Each row below holds a small network's activations on one input, seen along a few directions.
Each table varies a few parts of the input and shows all the possible inputs, shuffled.
A made-up example of a description, with smaller parts first: one of 6 places along a line, together with either a single point or one of 9 places along a line or (one of 2 separate values, together with one of 5 places around a ring).
Shared parts are said once, and a part with two or three values counts as separate values.

Other details of the inputs shift rows strongly along two fixed directions, in all tables alike. That doesn't count.
To show where, the next rows are all for the same input, with only those details redrawn:
[ 26  28  -5 -31  -4  15 -18   1 -28  -4 -13 -45]
[ 30  43 -13 -44  -8  17 -22 -11 -45 -10 -17 -63]
[ 55  18  28  30  -4  50 -16  24  44   5  -4 -18]
[-39 -45 -10 -52  18 -59  -2  37 -46  18  -5  22]
[ 50  17  24  21  -4  43 -16  22  34   5  -5 -20]
[ 18  29 -13 -47  -4   4 -18  -4 -47  -6 -15 -50]
[ -2  -7  -5 -38   6 -17 -10  19 -33   6  -9 -13]

Rows:
row 1: [  0   5 -12 -34  -2 -10   6  24 -12  -5 -15 -16]
row 2: [ 12  11 -23 -21  13  15 -10 -38  -6 -26 -32 -49]
row 3: [-30  15 -22 -26  -3 -11  14 -61  -3   3  -3 -33]
row 4: [ 41  60 -17 -31  -7  -1 -14 -28 -48   3   8 -54]
row 5: [  2 -38   5  27  38 -19   4  28  27  16  45  51]
row 6: [ 24   8  15  38  29  14 -12  15  32   4  42  31]
row 7: [-22 -37  -3  28  32 -38  16  11  50  13   7  56]
row 8: [-18   7 -31 -34  16  -5  -5 -21  -9 -24 -32 -28]
row 9: [ 11  25 -17 -23  -1 -29  13   6 -17   8   9  -8]
row 10: [ 16  51 -10 -14  15   6 -22 -55 -23 -14  -7  -5]
row 11: [-39 -45 -10 -52  18 -59  -2  37 -46  18  -5  22]
row 12: [ -9 -26 -13 -45   8 -36   8  20 -33   1 -12  -9]
row 13: [ 19  50   8 -19 -32  40  23   2 -38   4 -28 -66]
row 14: [-25  16 -17 -33 -10  26   2 -52   5 -15 -30 -60]
row 15: [-35 -55 -18  49 -54 -52 -22  37  16 -81  52  69]
row 16: [-48 -67  -5  69 -51 -64 -25  18  47 -72  23  83]
row 17: [-25  -3 -22 -48  29 -13 -22   6 -53 -19   7  -7]
row 18: [ 13  -6  30  36  22  39 -21   3  56  -9 -19  40]
row 19: [ 27  23  59  31 -19  59  10  30   6  21 -14  11]
row 20: [ 25  14 -28 -14  22  -5   6 -21 -21 -15  28 -26]
row 21: [ 16 -12  -3  29  25 -10   5 -21  38   4   3  11]
row 22: [-26 -15   5  63 -87  -2 -26 -42  51 -81  18   6]
row 23: [-21 -27 -23 -40  31 -17 -10  13 -38 -12  10  -2]
row 24: [ 60  27  44  44 -28  74  23  14  26  15 -17 -48]
row 25: [-17 -32  13  19 -17   6  42  53   4  31 -21  25]
row 26: [ 50  16  42  56 -18  33  37  14  25  37  12 -10]
row 27: [-27   7 -13 -41  -3  19 -14 -61 -21  -4 -24 -60]
row 28: [44 -4 17 33  5 -4 14 19 39 20 20 14]
row 29: [-86 -51   2 -51  16 -36  -1 -22 -27   9 -18  38]
row 30: [ 35  61   2 -24  -5   3 -14 -18 -40   0   7  -8]
row 31: [ -1 -19  29  -4  10  -4  -8  44   9  10  -4  53]
row 32: [  7  20 -20 -25  15  18 -26 -37 -17 -19 -28 -46]
row 33: [  3  21 -25  15 -95 -34 -34   1 -30 -85  22  -7]
row 34: [-42 -26   7 -45  -3 -34  21  27 -79  34 -14  -7]
row 35: [-92 -64   4 -34  21 -44  -4  -8 -10  21 -11  32]
row 36: [ -19    5   -2   24 -106  -35   -2   12  -57  -58   19    0]
row 37: [  7  27 -38 -28  18 -11   9 -15 -28 -18  24 -22]
row 38: [ -9  31 -18 -35  16   8 -35 -37 -34 -22 -30 -39]
row 39: [ 55  32   2  31   6  76  -5  11  57 -32   5 -33]
row 40: [-18   0 -13  -7 -18 -29  46  16 -47  37  -2   9]
row 41: [ -4 -11   0  51  -7  27  19 -31  80  17   0  14]
row 42: [-45 -28 -53 -23  24 -63  14 -16 -20   4 -10  34]
row 43: [ 19  -1 -15  37   6  43  -3  -4  64 -17 -33  -1]
row 44: [-39 -25   7 -26   2 -62  33  21 -74  53  14  21]
row 45: [ -7  30  22 -23 -17  16   3  11 -62  20 -19 -34]
row 46: [ 38  11  27  29  19  64 -19  19  40 -21  11  24]
row 47: [ 26  45 -40 -41 -21  21  -3  -8 -33 -21 -32 -58]
row 48: [ 44  30  17  33  20  39 -11  -2  27  -9  34  30]
row 49: [ 43 -16  10  36  20  49   1  21  56 -19  13  -5]
row 50: [ -5 -43  -3  34   9 -39  28  54  45  33  16  75]
row 51: [-53 -31  -9 -24  15 -41   6 -45 -13  26  10   5]
row 52: [-13 -35  15  31   9  -3  20 -34  58  23  12  11]
row 53: [ 10  54  -5 -24 -25  -2  34 -12 -61  19  -3 -48]
row 54: [ 22 -19 -12  38  13  44   7  35  60 -17   3  19]
row 55: [-72 -54 -29 -28   3 -22  18 -18   8   6 -28  11]
row 56: [-10 -38   8  33  36 -29  -2   2  41  23  13  52]
row 57: [ -7  39   5 -14  -5  22 -10 -75  -8   1  -2 -18]
row 58: [-48 -42  27  27  19 -24   2 -14  45  37  19  52]
row 59: [ 48  30  36  31  -4  50 -25  27  41   3  -5  -9]
row 60: [ 47  36  28  36   0  17 -15  14  30  20  21  10]
row 61: [-20 -32  54  45   4 -28  28  56   7  64  25  70]
row 62: [  4 -22  20  28  -2  47   6 -32  68   1 -17 -26]
row 63: [-39 -33 -57 -32  28 -59  22  12 -37  -1  22  36]
row 64: [ 22  61 -14  -5  13  12 -30 -57 -17 -11  -5 -36]
row 65: [ -6 -12  52  32  -2 -11  30  39  -7  50  17  69]
Describe the family of inputs behind these rows.
> one of 5 places along a line, together with either a single point or (one of 2 separate values, together with one of 6 places along a line)
The inputs of row 18 and row 19 match in every part but the place on the line of 5. If row 10 is changed in the same way as row 18 into row 19, which row does it become?
> row 65
The inputs of row 15 and row 36 match in every part but the place on the line of 5. If row 54 is changed in the same way as row 15 into row 36, which row does it become?
> row 25
Change only the choice among 2 separate values in row 41. List by row number the other rows that result.
> row 55
Change only the choice among 2 separate values in row 45. List by row number the other rows that result.
> row 61
Which other rows agree with row 1 in the place on the line of 5? List them by row number.
> row 4, row 9, row 11, row 12, row 28, row 30, row 31, row 33, row 47, row 50, row 59, row 60
Change only the place on the line of 5 in row 13. List by row number the other rows that result.
> row 1, row 8, row 14, row 39

Rows:
row 66: [  5  -5 -16   4  -7 -21 -13   8   5 -23   6   9]
row 67: [ 65  15  31  88 -19  76 -16  29  99 -31   7  15]
row 68: [ 52  61   0   0  -9  53   4 -32   7  11 -23 -70]
row 69: [ 75  60   6  61 -20  65 -19 -20  52 -36  21 -24]
row 70: [ 57  38  13  62 -45  73 -12 -22  63 -37   5 -48]
row 71: [-35 -61  55  36  -3 -43  10  70  11  37  21  94]
row 72: [-22  36 -46 -57 -18 -23 -29 -71 -58 -42 -18 -55]
row 73: [-28  -7 -27  -3 -16 -36  10 -21 -21 -17  15   9]
row 74: [ -2  32 -46 -58 -18 -16 -23 -32 -74 -52   0 -60]
row 75: [-23  43 -47 -51 -12 -20 -23 -80 -65 -42   0 -46]
row 76: [ -3 -42  35  77  -4  31 -11  21 103 -14   4  61]
row 77: [-56 -85  25  -2  46 -38  14  34  29  45   4  66]
row 78: [ -8   4   5  -9  33   3   4 -26   2  27   1   6]
row 79: [-12 -15 -15 -43  34 -38   7  19 -34  28  -8   8]
row 80: [-35 -72   8  46  -9 -46  16  38  57   7  13  72]
row 81: [ 12  54 -37 -68  23  -9   0 -35 -84   5  -3 -53]
row 82: [ 10  37 -30 -74  16   0  -7 -21 -80  -2 -13 -68]
row 83: [75 22 44 67 16 91  0 38 88 18 -6  3]
row 84: [-59 -55  -8 -28  35 -69  39  20 -29  48  10  53]
row 85: [-10   4  14 -14 -42 -35  22  36 -71  17   6   5]
row 86: [-21  34 -49 -53 -36 -10  -6 -43 -72 -46 -21 -59]
row 87: [-48 -84  20   2  30 -43  35  52  20  49   7  59]
row 88: [-70 -68 -11 -16   7 -59  -9   0  -4 -15  10  43]
row 89: [ 82  61  45  47 -40  55 -11  46   7   0  18 -11]
row 90: [ 66  54  25  39 -10  96   8  -7  50   9 -23 -50]
row 91: [ -6  -3   6 -14  26   0  -2 -16  10  27 -17  -3]
row 92: [-61 -56   2 -37  41 -36  11  16 -14  33 -17  44]
The inputs of row 69 and row 75 match in every part but one. If row 67 is changed in the same way as row 69 into row 75, which row does it become?
> row 76
Describe the family of inputs behind these rows.
> one of 3 separate values, together with either a single point or (one of 2 separate values, together with one of 4 places along a line)
Change only the choice among 3 separate values in row 77. List by row number the other rows that result.
> row 82, row 87
